Each row below holds a small network's activations on one input, seen along a few directions.
In each table, some parts of the input vary, and every possible input appears once, in random order.
Descriptions start from the smaller parts, as in this example, which fits no table here: values(2) and (point or line(11) or (line(6) and ring(8))).
Shared parts are said once, and a part with two or three values counts as separate values.

Other details of the inputs vary at random and push rows far along two fixed directions, the same in every table; ignore that.

Rows:
row 1: [ 12  10   1  16   4  -2  14  -2  -4 -35   0  28  24]
row 2: [-10 -14   1  19 -10 -26  -2  18 -20 -27  13 -25 -42]
row 3: [  4   0  12 -16  -4  15  -4  -9  11  38  -4   8  19]
row 4: [ 10  12  -3  15   5  -6  17   1 -10 -30 -11  32  22]
row 5: [-14  -4 -21  20  -6 -17   1  28  -6 -27   6 -47 -41]
row 6: [-14 -13  -6  15 -12 -34  -2  31 -17 -23   2 -22 -42]
row 7: [ 11   6  -4   9   7  -3  11   2  -7 -36  -2  33  24]
row 8: [-24  -6   2 -14 -13 -13 -33  18   4  47  12 -41 -52]
row 9: [  5  -7  16 -15   3  16  -5 -17  11  36  -3   2  18]
row 10: [ 10  11 -18  10  17   7  25  -5   7 -33  -6   9  24]
row 11: [ -2  -3  10 -25   0  12 -14 -15  15  39  -6   2   3]
row 12: [  2   5   4 -23  -2  15 -14 -13   9  43  -3  10  16]
row 13: [  8  14 -17   8  13   4  16   1   4 -35  -7  -2  17]
row 14: [-16 -21   0  21 -10 -28  -4  17 -17 -26   6 -25 -45]
row 15: [-15 -17   1  18 -13 -24  -2  18 -21 -28  11 -24 -44]
row 16: [  9  14   0   9   4   1  12  -7 -11 -29  -7  32  14]
row 17: [  6  -2  13 -17   0  17  -7 -14  14  42  -6   6  15]
row 18: [-16  -6 -12  18  -9 -28 -10  31 -19 -23   8 -14 -44]
row 19: [ -2   2   1 -20   7  27  -6 -13  22  37   2 -30  14]
row 20: [-15  -8  -7  15  -9 -33  -8  29 -13 -26  11 -24 -45]
row 21: [  4   2  14 -20  -5  21  -7 -17   9  34  -1  10  11]
row 22: [  4  -2   7 -19  -6  15  -9 -12   9  37   0   8  19]
row 23: [ 11  10 -18  19  13   9  28  -4   5 -35  -4  10  25]
row 24: [ 10   4   6  14   7  -1  12  -6  -5 -31   4  21  27]
row 25: [  3   3  12 -27   0  18  -8 -16  10  32  -3  11  11]
row 26: [-22 -27   6 -13 -19 -12 -28  14  -2  44  15 -47 -43]
row 27: [ 11   7   0   6   4  -6  11  -3  -8 -30  -1  20   8]
row 28: [  6  -4   5  15   1  -6  15   0 -10 -26  -2  15  19]
row 29: [ -4   3   8 -21   1  14 -15 -15  13  42  -7   5   1]
row 30: [ 10  23 -18  12  16   9  18  -3   3 -33 -10   7  23]
row 31: [ 10   3   2  14   3   0  14  -9  -4 -30  -8  29  18]
row 32: [  1  -1  -2 -15  11  28   4 -18  23  34   3 -16  23]
row 33: [-22  -7   3 -17 -15 -12 -31  14   0  49  11 -43 -60]
row 34: [  2  -1   9 -20  -3  20 -14  -9  13  42   4   8  16]
row 35: [-15 -19  -4  20 -10 -26  -7  26 -19 -25  14 -22 -37]
row 36: [ 12   4  -4   6   3  -5  12  -3  -9 -31  -5  29  25]
row 37: [ 14   4   0   9   9  -5  15  -4  -4 -29 -11  28  21]
row 38: [ -4  10 -11 -18  10  23  -3 -11  24  43  -3 -17   6]
row 39: [ 13  11  -3  16  10  -5  15  -4  -8 -30 -13  31  19]
row 40: [  6   4  14 -22  -3  19  -9 -17  12  42   3   4  10]
Description of these inputs: line(4) and (values(2) or ring(8)).
Q: Changing only the line(4) part turns row 5 into row 13. The same change can be made to row 34. Which row results?
A: row 7
Q: Change only the line(4) part in row 20. List by row number the other rows that result.
A: row 1, row 8, row 24
Q: Change only the values(2) part in row 30. List by row number the other rows that result.
A: row 38
Q: A walk changes only the ring(8) part. It starts at row 16 and steps to row 33. List the rest of the walk in order.
A: row 8, row 18, row 12, row 4, row 39, row 29
Q: Which other rows agree with row 24 in the line(4) part? List them by row number.
A: row 2, row 9, row 14, row 15, row 19, row 26, row 28, row 32, row 35

Rows:
row 41: [  1   6 -13   7   3   2  10   5   0 -15  -5  -5   5]
row 42: [-17  -8  -9   3  -6 -11  -8  11  -2   4   6 -32 -50]
row 43: [  4   6  -6 -15   5  16  -3  -5  15  24   2  10  26]
row 44: [  3   8   8 -10   5  14  -3 -18   9  20  -5  11   7]
row 45: [  5  -4  10   1  -3  -3   2  -4  -7 -18   5   7   1]
row 46: [  6 -12   0  22  -2 -17  12  12 -13 -33   1  17  15]
row 47: [-10  -3  -1  -6  -6  -5 -18  15   3  24   7 -12 -13]
row 48: [  8   5   2  -1  12   9   9 -13   7  -9  -2   0  21]
row 49: [ 11  17   0  13   5  -6  15  -7 -11 -32 -12  36   7]
row 50: [ -3   2   9 -25   2  12 -17 -12  15  40  -2  -4  -1]
row 51: [ 12   2  11  -8   0  17   2 -17   0   4   2  24  34]
row 52: [ -2 -10  -4  26 -11 -26   5  26 -22 -44  14  -1 -14]
row 53: [  0 -15   9  -4  -5   2  -2  -5  -1  12  -2   3   9]
row 54: [-11   0   6 -19  -8  -9 -22   7   2  33  -3 -14 -35]
row 55: [  2   0 -12  25   4 -12  13  15  -8 -37   6  -4  11]
row 56: [  7  10   3 -10   6  17  -2 -14   6  12  -6  22  28]
row 57: [  0  -6   6  19  -7 -12   9   3 -17 -35   8   2 -19]
row 58: [12 17  1 -5  3  5  1 -3  1  7 -7 37 32]
row 59: [ -7   4   2 -14  -8  -3 -18   5  -2  31  -4  -2 -16]
row 60: [ -1   6  -3  -6   3  13   4  -8  12  17  -5 -14  -6]
row 61: [ -3   2 -11   6   2  -8   6  10   0 -18  -3 -20 -18]
row 62: [ -5   1  -6 -17  -2  11 -10   7  18  42   2 -23   2]
row 63: [ -4   1 -12  -1   1   1   0   3   0  -4   1  -3  -4]
row 64: [ -2   0   1   8   5   4   5  -5   2  -4   2 -17  -8]
row 65: [-22 -15  -8  10  -9 -16 -12  23  -7   3  12 -51 -44]
row 66: [  8  -8   8  18   1  -5  18 -10 -10 -29  -6  19   9]
row 67: [  5   6  -5  -8   9   7   5 -11   8  -7  -4  10  12]
row 68: [  3 -13  15  -8   0   3   0 -11   3  10  -4   5   9]
Q: Changing only one part turns row 65 into row 55. The same change can be made to row 53. Which row results?
A: row 46
Q: What is each input in this table made of?
A: line(4) and (values(2) or line(5))
Q: Which other rows agree with row 57 in the line(4) part? List them by row number.
A: row 42, row 44, row 49, row 60, row 64, row 66
Q: Change only the values(2) part in row 68. List by row number the other rows that result.
A: row 45
Q: A walk changes only the line(4) part. It starts at row 47 and steps to row 56. List the rest of the walk in order.
A: row 50, row 44
Q: Change only the values(2) part in row 52. List by row number the other rows that result.
A: row 46

Rows:
row 69: [ -8  -4   4  11 -10 -13  -5   7 -15 -14   5 -12 -26]
row 70: [-16  -8  -1  -6 -11  -8 -13  13  -1  24  -2 -12 -28]
row 71: [ 5  8 -3 -6 13  9  3 -8  6 -1 -4  9 19]
row 72: [ 10  17   0 -10   7  21  -1 -18  15  18  -4  13  29]
row 73: [12  6  1  0  0  9  8 -3 -2 -6 -1 34 40]
row 74: [-10  -7  -5   8   0 -16  -1  18  -4 -23   3 -24 -28]
row 75: [  6   1  16 -20   5  13  -6 -13  11  20  -4  13  19]
row 76: [  0 -14  11 -13  -6  13  -9  -9   8  34  10   1  14]
row 77: [ -5   0 -11  22   2 -19   7  18 -11 -23   1 -16 -26]
row 78: [  6   5 -13  15   3  -1  15  10  -6 -31   1  14  24]
row 79: [  1  -7 -14  18   1 -12  17   5  -9 -41   0  -3 -10]
row 80: [  9  11  -6 -19   6  20   5 -13  13  18  -9  15  30]
row 81: [  3   0  -2   6   1 -10  -4   5  -6 -22  -2  14  -2]
row 82: [  2   8  -8   3   4  -2   0   3   2 -12   3  -2  -1]
row 83: [  0  -1  -9   8  -6 -17   7  12 -14 -27  -4  11 -10]
row 84: [ -9 -11  13 -24  -5   8 -23  -5   5  40   2 -17 -15]
row 85: [ -8 -15 -12  22  -6 -15   6  19 -10 -29  13 -20 -16]
row 86: [ 15   7  14  -3   6  11   9 -14   5   4  -8  25  26]
row 87: [ -3  -8   0  14  -4 -18   1  15 -14 -14   7   1  -1]
row 88: [ -7  -2  -3  15  -3 -26  -1  16 -18 -28   8  -6 -28]
row 89: [ -9  -7   1   0  -7 -11 -12   7   0  15  -4  -7 -20]
row 90: [  5   4   6 -14   8  25   2 -22  15  28 -10   4  27]
row 91: [ 12   4  -3   3   2  -6   6  -4  -4 -19  -8  24  15]
row 92: [  8   6  -5  22  10  -6  25   0  -3 -45 -11  15  17]
row 93: [ 14   9  -7  17  13   2  21  -2  -4 -34  -1  24  44]
row 94: [ 11  14 -13  20   7  -1  22   6  -8 -39  -7  21  14]
row 95: [  9  12  -3  19   7  -3  19  -2  -3 -42  -3  12  15]
row 96: [ 10   5   2  -4   8  23  10 -18  12  13  -2  10  22]
row 97: [-1 -2  4  6 -6  0  2 -6 -6 -7  5  6 -6]
row 98: [ -1  -9   8 -14  -6   1  -8  -6  -1  19  -3  -7  -7]
row 99: [ 14   9  -3  21   4  -9  13   2 -11 -36  -7  29  11]
row 100: [ -3   0 -14  22  -2 -18   3  19  -8 -25   0 -15 -27]
row 101: [  3   0   6 -17   1   3  -5 -10   4  26  -5   7   9]
row 102: [ -9   5   1 -12   0   7 -12  -3   9  35   4 -21 -10]
row 103: [ -7  -8  -4  -5  -5  -4  -4   4  -1   6  -1 -27 -20]
row 104: [ -7  -3 -12   7   0 -13  -7  15  -2 -16   1 -16 -23]
row 105: [  2  -1   4 -21   3  12  -2 -10  17  30  -5 -11   8]
row 106: [ -7 -12   8 -17  -4   7 -15  -7   6  27   6  -7 -12]
row 107: [ -8   0   8 -18 -10   5 -25  -3   9  46   4 -13 -17]
row 108: [ -8  -9 -13  17  -6 -19  -4  25  -6 -16   9 -23 -19]
row 109: [ -7  -6   8  -5  -7  -7 -11   3  -8   5   8 -16 -24]
row 110: [  0  -7  -3   9  -2   0   3   6  -4 -10   5 -12   8]
row 111: [-10 -18   9  -3 -13  -7 -16  11  -7  20  11 -23 -17]
row 112: [  0   3  -2   8  -3 -15  -4   8  -9 -19   5   4 -13]
row 113: [  4   4  10 -19   7  11  -8 -13   7  24  -3  16  19]
row 114: [ 4  5 -5 -9  8  5  5 -8  6  8 -6  0 13]
row 115: [ -6  -4  -2   8  -2 -10   0  14   0  -2   1 -26 -28]
row 116: [ -5   4 -12   6   1  -1   6   7   0  -7  -7   1  -1]
row 117: [  5  -1  13  -7  -2  11  -4 -10   0  21  -3   3   4]
row 118: [  9   7  18 -23   4  17  -5 -20  13  27   0  15  24]
row 119: [ 13   6  -4   3  14  16  16 -17   5 -25  -4  25  33]
row 120: [  4  -4  11 -16  -2   2  -2  -9   7  18  -5   3   6]
row 121: [-10  -3   4 -14  -2   0 -12   5  11  24   8 -32 -23]
row 122: [  4  -5   9  -6  -2  12  -1 -11   4  22   1   7   1]
row 123: [ -7  -3   3  19  -9 -23   1  15 -14 -30   4  -9 -29]
row 124: [15  4  4  3  3  6  4 -6  0 -7 -1 32 41]
row 125: [-12  -2  -8 -12  -3   1 -13  12   5  16   2 -20 -20]
row 126: [ -6  -1   0  -5  -2   2  -7   1   1   6   7 -23 -15]
row 127: [ 4  7  3 -5 -2  7 -1 -1  0 14 -4 16  6]
row 128: [-10 -18   2  -9 -11  -7 -10   2  -1  19   5 -18 -29]
row 129: [ -6  -4  -1  13   0 -17   3   8 -11 -14  -5   4 -12]
row 130: [  6   5  -1  -4   7  15   8 -15   7  -3   5   7  16]
row 131: [-11   3  -7 -13  -4   2 -11   9   5  20   7 -20 -19]
row 132: [ -6  -3  -4 -23  -4   6 -17  -1  16  43  -2 -25 -13]
row 133: [-12   4 -11   5  -8  -7  -5  15  -3  -1   5 -19 -27]
row 134: [ 2 11  4 -9 -4 10 -4 -6  2 14 -1 18 11]
row 135: [  2  -9   4  18  -5 -18   7  15 -12 -30   6   4   2]
row 136: [  9   3  10 -13   4  17   2 -21   6  11   4  21  22]
row 137: [ 11  15   7   2   7   7   8 -15  -2  -6  -4  31  29]
row 138: [ 12  11  -4   6   7   2  12  -3  -8 -36  -8  42  29]
row 139: [-4 -6 -6  8  2  3  9 -4  3 -7 -2 -4 -2]
row 140: [ 11  16  -5   6  15   5  15  -9  -1 -25  -1  20  27]
row 141: [ -6  -4   0  13  -4 -19  -2  15 -14  -7   2  -8 -27]
row 142: [  3   8   3  -2   2  14   1 -12   4   6  -1  -3  11]
row 143: [-13 -14   8  -3 -10  -7 -12   4  -4  20  -2 -20 -27]
row 144: [-1  4 -4 -6  4  9 -4 -6 13 21 -8 -2  8]
row 145: [  8   0  -3  15   5  -3  15   6  -1 -30   2   5  23]
row 146: [ -3  -2   4  -9  -1  12  -7  -4   7  31   0 -22 -10]
row 147: [ -2  -5  15 -16  -1   8  -7 -11  12  35  -7   1   6]
row 148: [  0   3   1  -6   0  17   0 -14  10  17   4  -5   5]
row 149: [-11 -16  -1  14  -8 -15   1   8 -10 -12   2  -8 -28]
row 150: [  3  10   3 -14  -1   9  -5  -5   3  12   2  17  11]
row 151: [ -8  -7  -6   7   0  -8  -3  10  -7 -18   2 -21 -22]
row 152: [ -2   3  -9  13   8  -7  11   4  -3 -17  -7   0   1]
Q: Changing only one part turns row 134 into row 133. The same change can be made to row 141. Which row results?
A: row 77
Q: Changing only one part turns row 96 into row 122. The same change can be made to row 151. Which row results?
A: row 84
Q: What is each input in this table made of?
A: values(2) and line(6) and (point or ring(6))
Q: Change only the values(2) part in row 90. List by row number the other rows that result.
A: row 143
Q: Which other rows agree with row 152 in the values(2) part and the line(6) part? List them by row number.
A: row 71, row 77, row 93, row 102, row 114, row 140
Q: Change only the values(2) part in row 132. List by row number the other rows that result.
A: row 91
